A small network was shown many inputs. Here are its activations along a few directions, one row for each input.
In each table, some parts of the input vary, and every possible input appears once, in random order.
A made-up example of a description, with smaller parts first: one of 2 separate values, together with either a single point or one of 9 places along a line or (one of 6 places along a line, together with one of 8 places around a ring).
Shared parts are said once, and a part with two or three values counts as separate values.

Other details of the inputs vary at random and push rows far along three fixed directions, the same in every table; ignore that.

A family of inputs:
row 1: [ 15  30  35  70 -23  46 -13  21  67  -2 -30]
row 2: [ 22   8  22  36 -21  17   0   7  12 -20   2]
row 3: [ 21  -6  20  49  -6  17 -15 -20  38   4 -33]
row 4: [ 11   4  45 -28 -34  18  30  45  -8 -42  32]
row 5: [ 36   1 -31  57 -19  -7   0  -9  23  -5 -31]
row 6: [  6  -5  42   8 -41  12  42  52  36 -46   6]
row 7: [-17   0 -56  -9  19 -25 -17 -19 -12  42   3]
row 8: [  3  -9 -20  51   6 -16 -10 -23   5  20 -15]
row 9: [ 12 -43 -22  39   9 -32   1 -40 -57  12   7]
row 10: [ 13 -15   4  42 -15  -6  13   2  12 -14  -6]
row 11: [  5  47 -30  43  23  25 -10  -2  70 -20 -54]
row 12: [-62  19  -1 -49  72 -22 -31  32 -38  46   1]
row 13: [ 27 -29   2 -30 -24  -1  15  15 -63 -46  45]
row 14: [ 19 -25  14  -9 -16 -18  16 -13 -73 -30  43]
row 15: [-15  -8 -28  35  35 -18 -17 -28 -11  59 -10]
row 16: [ 37  10 -28  35  -4  -3 -23 -38  30  15 -41]
row 17: [-64  67 -11 -21  23   7 -10  28  91  80 -19]
row 18: [-49   2  36 -83  19   2  12  21  13  27  34]
row 19: [ 22 -33  -3  18   7 -20 -14 -48 -31   1  -2]
row 20: [  1  30  -6  36  -5  38  -3  17  50 -32 -79]
row 21: [ 20 -24  36 -34 -36  23  22  39  20 -56  11]
row 22: [-17   2 -69  -4  36 -54 -20 -53 -46  61   7]
row 23: [  0  31 -10 -17  -1  11  -7  11   7  20   8]
row 24: [ 41 -13 -19  29  -5 -27 -13 -56 -20  -1 -20]
row 25: [ 26 -29 -16 -19 -23  -2  -1   1 -62 -43  43]
row 26: [ -2 -19  20   2 -21 -11  31  18  -6 -23  17]
row 27: [-56  23  26 -95  14   0  17  35 -24  27  62]
row 28: [-73  56  -4 -70  46  -2 -23  -6  58  94   0]
row 29: [-17 -10  21 -28   2  26  31  31 -26 -59 -32]
row 30: [ 15 -30 -81  24   9 -42 -27 -54 -52  15   5]
row 31: [  4 -11  41   1  -5  24  11  30 -17 -11  25]
row 32: [-43  30  29 -85   2  16  17  54   2  11  49]
row 33: [ 25  -9 -15  13 -21  12 -19 -10  31 -20 -17]
row 34: [ 13  16  39  38 -25  37  -1  30  42 -21  -6]
row 35: [ 10  15  24  -2 -19  18   3  17  56 -13 -18]
row 36: [  3 -21  -7 -27   6  -2  32  -2 -49 -67   0]
row 37: [ -7  -9  -9   8  38  -9 -29 -44  -7  55 -12]
row 38: [ 15 -43  10 -25  -3 -33  11 -38 -62 -19  27]
Description of these inputs: either a single point or one of 4 places along a line or (one of 3 separate values, together with one of 11 places along a line).
Which other rows does row 38 become when the place on the line of 11 takes its other values? List them by row number.
Answer: row 3, row 16, row 18, row 19, row 21, row 24, row 28, row 33, row 35, row 37

A family of inputs:
row 39: [-10 -56  31 -38   3  -9  36  23 -62 -30  37]
row 40: [ 12 -12 -76  30  21 -49 -11 -78 -66   7 -11]
row 41: [ 41   1  27  38 -43  16   5  11  48 -24 -23]
row 42: [-39  29   6 -71  15  12   7  32  30  18  -4]
row 43: [-49  10  58 -63   5  47  14  38  19   5  23]
row 44: [ 36 -15  15   9 -28 -11  12 -10 -10 -20  11]
row 45: [ 26 -23  16  58 -18  -6  22  -9 -15 -45 -13]
row 46: [-52  29 -17 -35  21 -19  -4 -10  19  67  26]
row 47: [ 19   4  30  -6 -29  21  19  35   6 -27  38]
row 48: [-34  33 -49   5  31   4 -27 -12  49  50 -37]
row 49: [-10  45   5  14 -17  39 -11  51  68 -13 -28]
row 50: [-10  -3 -15 -21  20 -19 -29 -31   9  46   9]
row 51: [ -1  30  21 -17 -15  42  17  56  34 -39   6]
row 52: [ 34   4  -1  43 -34  18  -5  32  19 -52 -29]
row 53: [ 36 -30 -26  59   5 -30 -20 -43 -82 -11  -4]
row 54: [ 18 -28  12  -6   6  -7  18   0 -82 -32  38]
row 55: [-15  20 -58 -26  42 -34 -24 -55 -35  46 -13]
row 56: [ 25  -7 -10  26 -22 -10 -13  -6 -22  -2  17]
row 57: [ -3  19  14  29 -21  27  -2  27  88  17 -18]
row 58: [ -6 -50  18 -51 -10 -15  25  16 -35 -15  60]
row 59: [ 27  28 -40  51   1   7 -23 -16  13  -6 -32]
row 60: [ 24   6  -5  42 -27  23  14  21  47 -39 -42]
row 61: [ 17  -6 -15  39  16 -13 -14 -25 -49   5   1]
row 62: [-34   9  28 -71   8  25  10  50  47 -15   4]
row 63: [ 25  17  14  46 -33  39 -19 -16  62   1 -21]
row 64: [ 36 -42  34  30  -9   2   3  -4 -14 -49 -14]
row 65: [-26  19  10 -49   7 -17   4  -5   7  29  29]
row 66: [-14 -31   8 -79   9 -28   9  -6 -53  17  53]
row 67: [-45  19  18 -51  35  -6   2   6  -7  40   9]
row 68: [  6 -27  15 -23 -23 -13  33  12 -27 -15  43]
row 69: [ -8  15  26  26  -7  20  -8  42  25  -5 -17]
row 70: [-23 -11   0 -37   5  11  14  29  18 -19   7]
row 71: [ 12 -13 -18 -16   7 -10  -5 -16 -19 -14 -15]
row 72: [-12  -8  10 -57  -5  25  11   3 -21 -26  21]
row 73: [ 47 -52  22  30 -10 -12  10 -19 -51 -49 -11]
row 74: [ -9  13  -2  13  25 -20 -11 -35 -13  19 -16]
row 75: [-24  46 -38  17  19  -9 -50 -13  39  83 -11]
row 76: [ -8 -48  -9  -5  28 -26   0 -26 -60   6  19]
row 77: [-29  22   0 -43  10  -1  -5  19  -3  42  45]
row 78: [ -6  31 -52  45  17 -16 -36 -46  41  82 -30]
row 79: [ 34 -12 -13  40 -29   5  21   1   2 -53 -23]
row 80: [ -2  20 -32  -4  17 -20 -10 -36  -9   5 -20]
row 81: [  6  -9  38  29 -19  18  30  32  18 -33  -9]
row 82: [-24  10  17 -23  23   0  -2   5   4  28 -12]
row 83: [ 13   2 -17  74   6  -1 -12 -24  18  19 -47]
What is each input in this table made of?
Answer: one of 3 separate values, together with either a single point or one of 4 places along a line or (one of 2 separate values, together with one of 5 places along a line)
Changing only the choice among 3 separate values turns row 61 into row 59. The same change can be made to row 67. Which row results?
Answer: row 55
Changing only the choice among 3 separate values turns row 81 into row 79. The same change can be made to row 73. Which row results?
Answer: row 71
Start at row 65 and move only the place on the line of 5, one step at a time. The first step leads to row 44. Which rows follow, in order?
Answer: row 41, row 66, row 50
Start at row 75 and move only the place on the line of 4, one step at a time. The first step leads to row 56. Which rows follow, in order?
Answer: row 77, row 47
Which other rows does row 62 become when the choice among 3 separate values takes its other values? List them by row number.
Answer: row 50, row 64

A family of inputs:
row 84: [ -2  11 -18  29  16  -9 -21 -12  -7  32  -7]
row 85: [ 19   4 -26  42   2  -3 -14 -21   4  -6 -33]
row 86: [-16   6   7  -6   3   5   1   7  43  23  -8]
row 87: [-36  19   5 -42   2  20  18  36  25   4   6]
row 88: [-36  16  43 -33   4  17  10  47  19  15  24]
row 89: [ -8 -22 -15 -25  20 -22   4 -24 -72 -12  11]
row 90: [-18 -15   7 -32  13  -9   1  -3  -9   8  13]
row 91: [ 28  21 -25  66  -7   0 -36 -35  27  23 -23]
row 92: [-24   1  26 -57   0   3  19  21  20   2  24]
row 93: [-15  27  11   5  -1  11  -7  25  35  22   4]
row 94: [-27  42  -7   7  20  24  -8  12  43   9 -36]
row 95: [  8  28 -23  45   6  18 -23  -2  40   4 -52]
row 96: [ 21 -14 -27  11   9 -20 -19 -60 -26  19  -1]
row 97: [-12 -26  23 -34  -8  -9  21  23 -22  13  47]
row 98: [ 51 -15  24  25 -49  26  25  32  17 -92 -11]
row 99: [ 13 -24 -23  -9   3 -37  -4 -38 -66  22  35]
row 100: [ 55 -53  46  37 -45  14  30  15 -27 -89  -7]
row 101: [  0  -6 -28 -28  12 -27   4 -23 -44   3  16]
What is each input in this table made of?
Answer: one of 3 separate values, together with one of 6 places along a line

A family of inputs:
row 102: [ 14   3 -20  19  -7  -4  -8 -15   4 -16 -20]
row 103: [ 28  -7 -18  39  -1 -12 -24 -22 -32  -6 -10]
row 104: [-38  22   4 -32  22   6   2  15  30  24 -14]
row 105: [ 11  17  20   3 -25  23   8  18  35 -21  -3]
row 106: [ 16 -27   3 -37 -11 -14  16 -10 -66 -34  39]
row 107: [-28  17 -15  -4  24 -12 -19  -3   8  57   8]
row 108: [ 23 -19  -3  36  -2 -14 -11 -26  -6   6 -12]
row 109: [-26   6   2 -24  21  -8  -2 -17  -3  37  13]
row 110: [  9  10  26  17  -9  20   5   5  31  -7 -12]
row 111: [-24   8 -24 -12  36 -17 -16 -28  -8  31 -12]
row 112: [ 26  -4 -39  38   3 -20 -14 -40 -10 -10 -23]
row 113: [ 14   7 -23  37   2  -1  -6 -12  -6  -3 -29]
row 114: [  4  -1   4  14   0   6  -4  -2   9 -20 -24]
row 115: [-14   9 -49   0  33 -20 -24 -33 -35  36  -8]
row 116: [-24  -1 -46   6  29  -1 -25 -30 -14  43   3]
row 117: [ 16  13   9  16 -19  13   2   4  30 -10  -5]
row 118: [ 21   2   1   9 -15   4 -11   6  10 -15  -7]
row 119: [-26  25  -9 -21  30   1 -22 -23   0  42  -4]
row 120: [-47  26  14 -42  17  13  17  47  31  12   7]
row 121: [ 31  -5 -39  37  -1 -20  -5 -36 -13  -6 -26]
row 122: [ 9  6  3 35 -8  4  1 -6  7  1 -2]
row 123: [  1   6  39  -4 -21  25  11  53  27 -22   6]
row 124: [ 10 -40  25 -37  -5 -13  16  10 -56 -27  33]
row 125: [  6  -4  13   0  -5  14   7  10  10 -26 -18]
row 126: [-28  -1 -25 -34  15   9  -7  -3   6  26  18]
row 127: [  1 -31  12 -14 -10 -17  26  -5 -57 -14  43]
row 128: [-34  21  13 -35  -2   7  10  16  35  30  20]
row 129: [-29  18  -8 -41  14  -3   8  17  18  14   5]
row 130: [ 10   1  18   7 -23   8   7  25  37  -7   2]
row 131: [ 26   3  -9  29 -12  -4 -14  -8  19   1 -10]
row 132: [  9  -5  18  26 -13   6   6 -11  18  -2  -7]
row 133: [ 16   5 -16  16 -12   5  -4  -6  11 -18 -21]
row 134: [ 15   8  18   5 -25  16  -1  28  38 -16  -6]
row 135: [ 18   1   4  18 -20   3   8  -8  14 -10   4]
row 136: [  0 -11  32   8 -23   8  16  37  17 -12  13]
row 137: [ 18   7 -10  41  -2  -2  -8 -21  -7   4  -6]
row 138: [-31   8  12 -15  13  -3  -8   6  30  44   2]
row 139: [  9  -4   0  17  -8   0  15  12  -7 -26  -9]
row 140: [-22   5  -1 -27  28 -10 -15  -6   0  44   8]
row 141: [ -1   0  24   0  -5  13  18  26  30 -28 -18]
row 142: [  5 -15   4 -22   1  -8   8  -4 -61 -19  31]
row 143: [ 32  -5 -16  43   4  -8 -16 -49 -19   2 -20]
row 144: [-26   7  -5 -24   4 -13  -6   3  18  42  15]
row 145: [  7  13   3   1 -16  16  11  21  32 -19 -20]
row 146: [-26  22  -6 -24  20   2  -7  -1 -10  34  16]
row 147: [16 -3  1 28 -5 -2 -8  4 -1  1 -2]
row 148: [  4   5  37  -5 -13  24  -2  34  33 -20 -10]
row 149: [ -6 -27  10 -33   1 -12  26  19 -54 -37  32]
row 150: [ -4 -50   9 -40   1   7  19   5 -45 -28  35]
row 151: [ -5 -33   4 -37   1 -15  22  11 -73 -38  34]
row 152: [ 15  -8  -2  19  -2   1   3 -10  -6 -18 -27]
What is each input in this table made of?
Answer: one of 3 separate values, together with either a single point or one of 6 places around a ring or (one of 2 separate values, together with one of 5 places along a line)
Changing only the choice among 3 separate values turns row 144 into row 136. The same change can be made to row 129. Which row results?
Answer: row 120
Changing only the choice among 3 separate values turns row 145 into row 152. The same change can be made to row 134. Which row results?
Answer: row 124
Which other rows does row 116 become when the choice among 3 separate values takes its other values? List them by row number.
Answer: row 126, row 150
Which other rows does row 118 become when the choice among 2 separate values takes its other values? List them by row number.
Answer: row 106
